Here are a small network's activations along a few directions, averaged over the inputs that share one value of a field.
Values that are neighbours, or in one group, have similar rows; names and order tell nothing.
In the rows, zero is written as 500.
Strong random noise was added to every row along 2 fixed directions; ignore it. To show where, here is one row again and again, with new noise each time:
[481 589 640 446 499 487 643 308 407 463 635 540 240 537]
[458  41 429 450 591 501 190 475 407 791 560 461 539 469]
[554 576 429 588 548 609 546 423 368 400 482 455 524 233]
[505 483 519 502 535 537 522 383 392 498 561 492 406 406]


Values of SUT:
vetuf: [538 760 346 682 521 734 681 528 315 392 410 451 695 234]
buta: [429 250 467 303 440 354 318 594 692 564 425 480 604 758]
gerop: [450 384 548 495 556 415 436 482 625 375 290 456 754 464]
badop: [575 431 312 528 514 535 418 590 537 499 500 608 689 464]
fomes: [613 221 339 565 684 481 306 545 393 545 482 481 702 321]
vuvur: [456 537 494 460 409 488 471 554 479 727 618 375 351 656]
lumo: [434  68 593 500 512 478 236 705 663 882 487 398 699 551]
tula: [560 247 438 610 660 413 206 637 621 449 279 484 748 472]
guluk: [523 519 360 554 559 676 449 425 438 438 473 634 502 399]
mivar: [356 279 569 372 455 340 341 530 678 552 403 542 563 722]
sus: [539 593 377 588 541 526 539 564 543 467 468 580 782 356]
fufit: [524 262 594 437 562 410 245 473 334 735 607 491 456 626]
ranu: [345 671 607 476 269 480 629 516 625 501 523 395 336 603]
por: [453 412 601 443 518 390 546 518 657 347 524 591 532 682]
goret: [489 468 485 474 432 407 471 615 501 740 482 348 464 527]
kude: [504 544 258 554 477 661 444 641 412 583 448 390 631 239]
tigo: [532 427 390 416 472 584 532 492 467 635 544 440 255 509]
bap: [614 762 661 548 492 520 621 443 449 310 613 701 303 618]
SUT is arranged as a ring.
Question: Name the neighbours of vuvur, in listed order.
Answer: goret, kude
Question: Name the neighbours of gerop, in listed order.
Answer: tula, mivar
Question: Name the neighbours of lumo, in listed order.
Answer: buta, ranu
Question: Name the neighbours of vetuf, in listed order.
Answer: fufit, tigo
